A small network was shown many inputs. Here are its activations along a few directions, one row for each input.
Each table varies a few parts of the input and shows all the possible inputs, shuffled.
Descriptions start from the smaller parts, as in this example, which fits no table here: line(4) and (point or line(9) or (values(3) and ring(8))).
Shared parts are said once, and a part with two or three values counts as separate values.

Other details of the inputs shift rows strongly along two fixed directions, in all tables alike. That doesn't count.

A family of inputs:
r1: [ 2.78 -1.97  7.50 -4.76  2.63 -0.75  1.85 -0.04  2.06  3.39  1.30  1.92]
r2: [ 3.15 -0.36  7.83 -3.48 -0.72 -1.72  2.56  1.17  2.24  3.28  2.53  2.59]
r3: [ 1.93 -2.99  7.07 -3.75  2.59 -1.10  2.31  0.31  1.31  2.44  1.13  1.58]
r4: [-1.71 -0.66 -8.31  1.99  4.79  1.13 -2.81 -4.70 -2.14 -3.71 -1.70 -3.16]
r5: [-1.84  3.38 -6.77  5.12 -4.80 -0.88 -0.56  0.65 -1.40 -1.11  0.03 -3.13]
r6: [-0.43 -0.38 -1.25  5.54 -7.58  1.87  0.51  2.29 -1.46  3.24 -0.44 -1.00]
r7: [ 0.66  0.00 -2.75 -0.93  6.93  0.35 -2.22 -3.95 -1.09 -5.28 -1.66 -1.08]
r8: [-1.53  2.82 -1.26  3.74 -8.14 -1.48  1.12  4.08 -0.08  1.26  0.29 -0.72]
r9: [-2.81  1.64 -5.53  5.46 -6.35 -1.80  0.61  1.86 -1.83 -0.75 -0.18 -2.70]
r10: [ 1.97  2.44 -3.02  0.44  5.68 -1.61 -1.57 -3.13 -0.63 -8.02 -0.12 -0.67]
r11: [-2.38 -0.95 -1.34  3.15 -7.47 -1.33  1.98  2.37 -0.75  4.28  0.87 -1.35]
r12: [ 1.17  1.70 -2.94 -1.47  6.62  1.72 -3.14 -3.25 -0.42 -5.60 -1.30  0.05]
r13: [ 6.07 -0.14  8.60 -2.21  1.14  1.37  0.81  0.01  1.67  1.22  1.23  3.15]
r14: [-2.85  0.40  0.25  2.48 -8.24  0.59  0.97  4.46 -0.12  5.10 -0.97 -0.78]
r15: [-3.29 -2.15 -2.23  3.01 -5.71 -0.44  1.72  1.97 -0.71  5.09 -0.12 -1.97]
r16: [-2.40 -1.17 -1.41  2.58 -6.96  0.05  1.59  2.36  0.04  6.49  0.41 -1.47]
r17: [ 1.22  2.29 -7.58  1.30  4.96 -0.19 -2.68 -5.49 -1.34 -5.49  0.12 -2.85]
r18: [ 1.27  0.10  6.65 -4.95  2.24  0.96  0.22  2.13  1.97  0.60  0.30  4.11]
r19: [-5.09  0.07 -7.70  3.61 -2.46  2.21 -1.92  0.90 -2.06 -0.89 -1.90 -1.30]
r20: [-1.38 -2.93  7.30 -4.48  0.51  0.76  1.47  3.39  2.20  3.38  0.36  4.01]
r21: [ 3.87 -0.10  4.53 -3.81  5.84 -2.83  1.08 -2.54  0.81 -3.67  1.68  1.13]
r22: [ 0.57  0.32 -1.41 -1.20  6.30  0.64 -2.09 -2.30 -0.43 -5.64 -1.21  0.47]
r23: [ 0.01 -1.42  8.05 -5.90  1.18  1.43  1.06  2.72  2.73  3.56  0.48  4.57]
r24: [ 1.03  0.06 -4.32 -1.48  7.03  1.06 -2.88 -5.28 -0.58 -3.17 -1.12 -1.40]
Description of these inputs: values(2) and (point or line(11)).
Which other rows does r5 become when the line(11) part takes its other values? List them by row number. -> r1, r2, r8, r12, r14, r16, r17, r18, r23, r24
Which other rows does r4 become when the values(2) part takes its other values? List them by row number. -> r24
Which other rows does r11 become when the values(2) part takes its other values? List them by row number. -> r2

A family of inputs:
r25: [ 3.97 -0.64  4.28 -2.24  3.50 -0.77  0.66 -1.73  1.04 -0.92  0.90  0.98]
r26: [ 1.12  1.14 -0.88 -1.21  4.59  1.17 -2.12 -1.44  0.15 -4.21 -1.08  0.84]
r27: [ 0.16  0.49  2.57 -2.42  1.59 -1.21  0.50  0.56  0.69 -1.01  0.22  0.88]
r28: [-2.42 -1.94 -5.60  1.56 -0.38  2.15 -1.26 -1.85 -1.48  2.17 -1.10 -1.85]
r29: [ 1.58  0.30 -1.59  0.32  3.02  0.18 -1.41 -2.78 -0.59 -2.55 -0.58 -1.11]
r30: [ 1.72 -0.52  4.72 -3.73  5.24 -0.53  0.36 -0.59  0.78 -3.15  0.20  2.29]
r31: [-2.11  1.07 -6.01  2.14 -0.43  0.02 -1.11 -1.13 -1.55 -1.51 -0.55 -2.51]
r32: [ 1.93  0.93  2.98 -2.71  2.89 -0.75  0.26 -0.74  0.84 -2.36  0.76  1.69]
r33: [-2.94 -1.32 -5.68  1.49  0.39  2.57 -2.29 -1.68 -1.07  1.41 -1.23 -1.55]
r34: [ 4.08  0.13  3.34 -2.56  4.44 -1.81  0.75 -3.03  1.18 -1.68  1.73  0.49]
r35: [-1.26 -1.90  3.74  1.88 -7.44 -1.79  3.42  4.28  0.72  5.56  1.25  0.23]
r36: [-3.55 -2.03  3.40 -0.86 -5.41  1.95  1.42  5.06  1.21  6.59 -0.63  1.67]
r37: [ 0.14 -1.46  4.12 -0.22 -2.51 -1.48  1.95  2.14  0.38  2.29  0.58  0.82]
r38: [ 0.59 -0.35  4.53  0.26 -5.73 -1.90  2.52  3.09  0.98  4.21  1.49  0.98]
r39: [-1.38  1.36 -5.97  3.26 -2.53  0.39 -0.85 -0.69 -1.42 -0.87  0.14 -1.70]
r40: [ 0.78  1.11 -4.58  2.44  1.18 -0.04 -1.53 -2.90 -1.38 -2.40 -0.55 -2.04]
r41: [ 1.00  1.62 -3.26  1.54  1.42  0.94 -1.27 -1.76 -1.03 -2.62 -0.15 -0.83]
r42: [-2.03 -1.67 -5.94  1.93  0.34  2.04 -1.04 -2.48 -1.38  2.30 -0.86 -2.70]
r43: [-2.70  1.92 -4.93  4.29 -5.12  0.97 -0.81  1.47 -1.66  0.23 -1.19 -1.84]
r44: [-0.58 -0.04  4.04  1.07 -7.13  0.20  1.96  4.88  0.50  4.36  0.45  1.12]
r45: [-0.51  0.87 -5.72  4.96 -3.41  0.20 -0.32 -0.94 -1.38  0.74 -0.03 -2.99]
r46: [-1.75 -1.03  3.79  0.92 -6.10 -0.73  2.42  4.78  0.57  3.98  0.80  1.11]
r47: [-1.51 -1.41 -2.04 -1.54  3.85  2.13 -2.13 -2.14 -0.01 -0.29 -1.17  0.23]
r48: [-0.90  1.64 -3.74  1.06  0.45  0.31 -1.49 -0.53 -0.21 -2.49 -0.39 -0.21]
r49: [-2.25  0.17 -2.91  0.93  0.13  0.74 -0.67  0.87 -0.74 -1.96 -1.04 -0.01]
r50: [ 1.10  1.43  2.94 -1.28  0.97  0.12 -0.19  1.17  1.09 -1.21 -0.11  1.65]
r51: [ 3.03 -0.33  3.96 -3.04  4.32 -2.43  1.05 -2.08  1.22 -0.83  1.31  0.08]
r52: [ 0.90  0.30  3.68 -1.37 -0.25  0.30  0.26  1.59  0.60 -0.33 -0.20  1.79]
r53: [ 2.02 -0.40  2.81 -2.46  2.89 -1.98  0.77 -1.17  0.60 -0.71  0.78  0.38]
r54: [ 1.75  0.55  3.96 -4.43  5.25 -0.98  0.15 -0.24  1.37 -2.77  0.26  2.11]
The inputs of r42 and r47 match in every part but one. If r35 is changed in the same way as r42 into r47, which row does it become? -> r30
What is each input in this table made of? -> line(5) and (point or ring(5))
List by row number the other rows that have the line(5) part in common with r36. -> r26, r48, r49, r50, r54
Which other rows does r45 become when the line(5) part takes its other values? List them by row number. -> r40, r41, r43, r50
